Each row has a name. After each piece below comes the name of the row it's from, unless a question asks for something else. Each question is about the rows just above it. Some pieces are copies with a little noise.

F: [-1.49 -2.14  2.81 -0.07  0.27 -0.94 -0.38 -0.05  1.89  0.79 -1.34  1.64
  2.69 -2.42 -0.88  1.52 -1.53  0.63 -2.38  4.40  0.09 -0.76 -1.14  0.06
  0.03  0.23  0.18  0.32 -0.21  3.89  0.80 -1.27 -1.31  1.18 -0.57  0.12
 -1.32 -0.98 -0.44  4.83  1.18 -0.94  0.13]
Y: [ 0.35  0.15  3.63  0.80  0.41 -1.89  1.70  1.18 -1.40 -0.41 -1.19 -0.29
  0.36  0.36 -4.44 -0.97  0.39 -1.62  1.05 -0.40  0.50  0.68 -1.62  0.42
  0.86 -1.48  1.59  1.00  0.55  3.27 -3.00 -0.62  0.07  1.63 -1.62 -1.75
  2.55 -1.42 -0.26  2.30  1.63 -0.21  2.60]
M: [-1.93 -1.52  2.44 -0.37 -1.87  0.17 -3.72 -0.43 -0.43  3.21 -0.44  3.08
  4.05 -2.59 -0.65 -0.07 -0.76 -3.03 -0.61  5.02  0.75  0.68 -5.20  1.33
  1.85 -0.37  0.72  0.43  0.27  3.54 -0.54  0.20  0.26  1.16 -1.03  0.47
 -1.70 -0.06 -0.20  0.41  1.16  1.67 -0.88]
K: [-0.52  3.17 -0.40  0.83 -5.96  0.72  1.68 -0.26 -1.23  1.26  0.36 -1.48
  2.44  3.42  4.28 -3.95  0.09  2.06  1.90 -3.94  6.28 -4.62  5.56 -5.30
 -0.52 -2.83  1.99  0.94  1.42  3.53  3.01  3.91  2.76  1.31  3.97 -2.99
 -3.92 -1.06  5.34 -5.31  1.31 -8.18  2.74]
Z: [-0.74  0.47  1.16  0.52 -1.66 -0.04 -0.01 -0.27  0.02  0.85 -0.32  0.99
  1.80  0.33  5.54 -0.75 -0.74  0.07 -0.10  1.24  1.34 -1.00 -0.12 -0.87
  0.00  0.20  0.22  0.30 -0.16  3.86  0.64 -0.09  0.89 -0.43 -1.33 -0.20
  0.29  0.33 -1.30  0.13 -0.43 -1.02  0.71]
G: [ 0.15 -1.08 -3.12 -2.29 -0.38  0.73 -1.38  1.40 -1.64  0.53  0.95 -4.86
 -0.92 -1.43 -0.06  0.18  2.54  0.76  0.82 -4.66  2.59 -0.94  0.57 -0.94
  0.80 -0.20  0.57  0.35  0.17  3.63  0.80  0.41 -1.89  1.70  1.18 -1.40
 -0.41 -1.19  0.57  0.19  1.70 -0.51  0.63]
C: [-1.70 -2.61  2.68 -0.41  0.70 -0.51 -2.10 -0.08  1.14  1.56 -0.97  2.42
  2.70 -3.11  3.67  1.63 -1.23 -1.11 -1.86  5.18 -1.05  0.71 -3.71  1.62
  0.98  0.31  0.13  0.35 -0.31  3.92 -2.62  0.60  2.02  2.05  0.53  0.13
  0.34  0.97 -0.53  1.66  2.05 -1.64 -2.26]
V: [-0.12 -0.87  0.00  0.20  0.21 -0.17  1.24  0.23  0.30 -1.10 -0.11 -1.25
 -1.26  0.63 -4.29  0.34  0.35  1.20 -0.07 -1.55 -0.05 -0.45  1.88 -0.63
 -0.47 -2.82  2.00  0.95  1.41  3.52  0.44 -0.89 -0.89 -2.36  0.04  0.73
  0.83  0.62  1.46  0.03 -2.36 -0.22  1.24]
Which row holds [ 0.22  0.20  0.00 -0.87 -0.12] read backwards? : Z
The row with [ 0.15 -1.08 -3.12 -2.29 -0.38  0.73 -1.38  1.40 -1.64  0.53  0.95 -4.86
 -0.92 -1.43 -0.06  0.18  2.54  0.76  0.82 -4.66  2.59 -0.94  0.57 -0.94
  0.80 -0.20  0.57  0.35  0.17  3.63  0.80  0.41 -1.89  1.70  1.18 -1.40
 -0.41 -1.19  0.57  0.19  1.70 -0.51  0.63] is : G
[-1.93 -1.52  2.44 -0.37 -1.87  0.17 -3.72 -0.43 -0.43  3.21 -0.44  3.08
  4.05 -2.59 -0.65 -0.07 -0.76 -3.03 -0.61  5.02  0.75  0.68 -5.20  1.33
  1.85 -0.37  0.72  0.43  0.27  3.54 -0.54  0.20  0.26  1.16 -1.03  0.47
 -1.70 -0.06 -0.20  0.41  1.16  1.67 -0.88] is in which row? : M
Which row holds [ 0.57 -1.19 -0.41 -1.40  1.18  1.70 -1.89  0.41  0.80  3.63  0.17  0.35] read backwards? : G
[-1.93 -1.51  2.45 -0.36 -1.87  0.16 -3.72 -0.43 -0.44  3.21 -0.44  3.09
  4.04 -2.59 -0.65 -0.07 -0.75 -3.02 -0.61  5.04  0.75  0.68 -5.21  1.32
  1.85 -0.38  0.72  0.42  0.26  3.54 -0.53  0.20  0.26  1.16 -1.04  0.48
 -1.70 -0.07 -0.20  0.40  1.17  1.67 -0.89] : M
Which row holds this, read backwards? [ 0.36  0.36 -0.29 -1.19 -0.41 -1.40  1.18] : Y
[ 1.14 -0.08 -2.10 -0.51] is which row, read backwards? : C

besa: [ 2.53 -8.08 -5.83  6.63 -7.22  0.71]
Kanu: [ 2.49 -3.12  3.45 -6.70  1.55 -4.33]
tibi: [-0.81  2.34  7.98 -1.16  1.64 -7.57]
zis: [ 2.53 -8.08 -5.83  6.63  0.12  3.47]
sotom: [-3.48 -3.53 -5.76 -0.57  0.97  5.70]
What are the next 2 entries after [ 7.98 -1.16]? : [ 1.64 -7.57]
What are the next 2 entries after [-0.81  2.34  7.98]? : [-1.16  1.64]
[-0.81  2.34  7.98 -1.16  1.64 -7.57] : tibi

Velit: [ 2.46  1.64  3.50 -0.74 -0.76]
zeg: [-0.74  1.64  3.50  2.46 -1.12]
Mufeb: [ 2.68  0.43  3.30  0.88 -1.53]
beken: [-1.03  0.47 -0.15 -2.04 -0.15]
piv: [ 7.61  3.56 -2.04  6.14 -0.30]
tig: [ 1.08  0.20  1.01  6.38 -4.13]
[-1.03  0.47 -0.15 -2.04 -0.15] is in which row? : beken
Which value appears more than once in beken? : [-0.15]
Which row holds this, read backwards? [-0.74  3.50  1.64  2.46] : Velit
The row with [ 2.46  1.64  3.50 -0.74 -0.76] is : Velit
Which row holds [-2.04 -0.15  0.47 -1.03] read backwards? : beken

medi: [ 2.76  6.00 -1.40 -4.23 -0.02 -1.09 -1.42 -2.18  0.36]
vir: [ 3.47  6.97 -0.91 -2.16  0.32 -2.39  0.51 -1.86 -0.26]
gikin: [ 1.23  4.53 -2.19 -4.94  0.26  0.00 -1.99 -2.36  2.11]
nefin: [ 2.76  6.00 -1.40 -4.23 -0.02  0.13 -1.42 -2.18  0.36]
tofun: [ 2.95  8.09  0.47  4.33  0.97 -5.83  8.02 -1.20  1.22]
zirud: [ 2.95  8.09  0.47  4.33  0.97 -5.83  8.02 -1.20  5.11]
The next 2 entries after [-4.94  0.26  0.00]: : [-1.99 -2.36]
Where do [ 2.95  8.09  0.47  4.33  0.97 -5.83  8.02 -1.20  5.11] appear? : zirud

R: [ 5.42 -1.09 -6.49  1.07  0.19 -0.09 -6.03  1.67  1.55 -4.15  2.80  3.64
  1.94 -0.77 -1.33  0.01  2.22  2.94 -2.25  3.74  1.21  1.96  1.04  0.96
  0.20]
P: [ 1.30 -0.99  1.30  0.77 -0.12  0.49 -4.33  0.89  1.15 -0.25  1.30  2.63
  2.24  1.30 -0.81  0.23  1.75  1.67 -1.80  3.05  0.42  0.93  0.43  0.06
  0.15]
J: [ 5.42 -1.09 -6.49  1.07  0.19 -0.09 -2.41  0.23 -0.81 -0.25  1.75  1.30
  1.15 -4.33  0.89  2.63  2.24  2.94 -2.25  3.74  1.21  1.96  1.04  0.96
  0.20]
The value that P holds more than once: : [1.30]
Which row holds [-4.33  1.15  1.30  1.75 -0.25] read backwards? : J
[ 5.42 -1.09 -6.49  1.07  0.19 -0.09 -2.41  0.23 -0.81 -0.25  1.75  1.30
  1.15 -4.33  0.89  2.63  2.24  2.94 -2.25  3.74  1.21  1.96  1.04  0.96
  0.20] : J
[ 5.42 -1.11 -6.49  1.07  0.18 -0.10 -2.43  0.23 -0.81 -0.25  1.75  1.31
  1.14 -4.32  0.90  2.63  2.23  2.95 -2.25  3.75  1.21  1.96  1.05  0.97
  0.21] : J
The next 2 entries after [-4.33  0.89  1.15 -0.25  1.30  2.63  2.24  1.30 -0.81  0.23  1.75]: : [ 1.67 -1.80]

pip: [-4.16  2.98 -3.62  1.13 -0.87]
sipa: [ 1.10 -0.87  2.39  0.77  0.02]
boru: [ 0.25 -3.53 -0.78  8.01  1.56]
Bebi: [-3.53  0.25 -0.24  5.07  0.33]
dor: [-0.19  2.54  2.62 -0.19  2.54]
Sazab: [0.82 1.01 4.00 0.83 0.21]
[-4.16  2.98 -3.62  1.13 -0.87] : pip
Where do [ 1.10 -0.87  2.39  0.77  0.02] appear? : sipa
[ 1.10 -0.88  2.37  0.77  0.01] : sipa
[ 0.26 -3.52 -0.78  8.00  1.54] : boru
What are the next 2 entries after [ 0.25 -3.53]? : [-0.78  8.01]
Which row holds [-0.87  1.13] read backwards? : pip

Turo: [-0.75 -1.31 -1.37 -1.10 -0.90 -0.75 -0.68  0.54 -1.82 -0.82  0.10  1.76
 -1.46 -0.22 -0.63 -1.28  5.31 -1.49  2.72 -0.60  0.23 -1.05 -1.72  0.55
 -0.65 -2.90 -2.09 -1.54  0.24  1.19]
fese: [-3.56 -0.57 -1.49 -1.72 -0.28 -2.38  1.46 -2.01 -0.74 -1.94  2.88 -1.99
  0.39  1.82 -0.01 -2.24  1.26  1.21  3.19 -1.70 -0.78  1.33  0.14 -2.05
 -2.11 -0.13 -2.38 -2.34 -2.29  0.95]
feram: [-1.17  0.68  4.37  3.86  0.22  3.77 -0.59  3.36 -1.12  1.70  0.30  0.48
 -0.41 -0.03 -0.31  0.10  4.35 -0.72  1.66  2.17 -0.61 -1.32  2.39 -0.31
  4.11 -3.02 -2.21 -1.93  3.83  0.21]
Puz: [-0.10  0.43  0.58  1.09  4.07  0.52  1.82  1.34  0.30  1.72  2.58 -0.33
  0.35  4.02  0.62  0.29 -5.04  2.24  1.36 -1.21 -0.30  3.03 -0.38 -0.92
  0.22  1.80  1.15  0.27  0.79  0.41]
lov: [-4.87 -0.22  2.00  2.34  2.24  1.99  0.83  2.70  0.32  1.84  1.01 -2.71
  1.82  2.36  0.93 -2.11 -1.36  0.17 -0.36  1.00 -3.59  2.48  3.17 -4.08
  1.98 -1.83 -1.90 -4.09  2.77 -2.21]
pizu: [-1.91 -1.77  0.12  1.13  1.29  1.55 -0.06  1.42 -0.60  0.53 -1.30 -0.41
 -2.98 -0.67 -2.40  0.36  4.45 -1.89 -0.03  0.01 -0.85  0.25 -1.97 -0.56
  0.82 -3.54 -1.14 -2.42 -0.13 -2.17]
zofod: [ 0.10  1.76 -1.49 -0.22 -0.63  1.22 -1.98 -0.38 -0.74 -0.28 -3.27 -0.30
  1.21 -2.46  1.53  2.47 -1.52 -1.37 -5.11  1.59  0.40 -1.57  3.80  0.00
  0.61  0.25  1.45 -0.83  0.84 -2.23]
raret: [ 0.80  1.77 -6.60 -5.82  0.10 -3.14 -0.69 -3.94  0.63 -3.17  0.04  2.23
  1.37 -0.53  2.93 -1.27  0.13 -0.24 -1.19 -4.35  1.25 -0.84  3.50  0.82
 -4.95 -0.50 -0.42  0.97  0.32  2.49]
[-1.19 -0.24  0.13 -1.27] is which row, read backwards? : raret
Give the next 2 entries after [ 0.10  1.76 -1.46 -0.22 -0.63]. : [-1.28  5.31]
[-3.57 -0.57 -1.49 -1.73 -0.28 -2.39  1.45 -2.01 -0.74 -1.94  2.89 -1.98
  0.39  1.82 -0.01 -2.24  1.26  1.20  3.18 -1.69 -0.78  1.33  0.14 -2.05
 -2.10 -0.13 -2.38 -2.34 -2.28  0.96] : fese
Which row holds [-2.40 -0.67 -2.98 -0.41 -1.30  0.53 -0.60] read backwards? : pizu
Give the next 2 entries after [ 1.37 -0.53  2.93 -1.27  0.13 -0.24 -1.19 -4.35  1.25 -0.84  3.50]. : [ 0.82 -4.95]

kubos: [ 0.60  0.37  3.50  1.34 -1.38 -0.25  1.68 -5.31  2.64  0.76  1.68  0.75
 -5.20  1.68]
befu: [-0.33 -0.45  2.84  0.80  0.45  1.63 -1.35 -1.16  2.83 -0.10 -7.63 -7.25
 -3.38 -5.13]
lovo: [-0.88 -0.98  1.37  2.71  2.70  2.47 -0.35 -0.45  2.56  1.33 -0.05 -0.52
  0.24 -1.05]
Gumel: [ 0.60  0.37  3.50  1.34 -0.79 -0.25  0.27 -5.31  2.64  0.76  0.96  0.75
 -5.20  1.68]
What are the next 2 entries after [-0.35 -0.45]? : [2.56 1.33]
The value that kubos holds more than once: : [1.68]
Give the next 2 entries after [1.68 0.75]. : [-5.20  1.68]

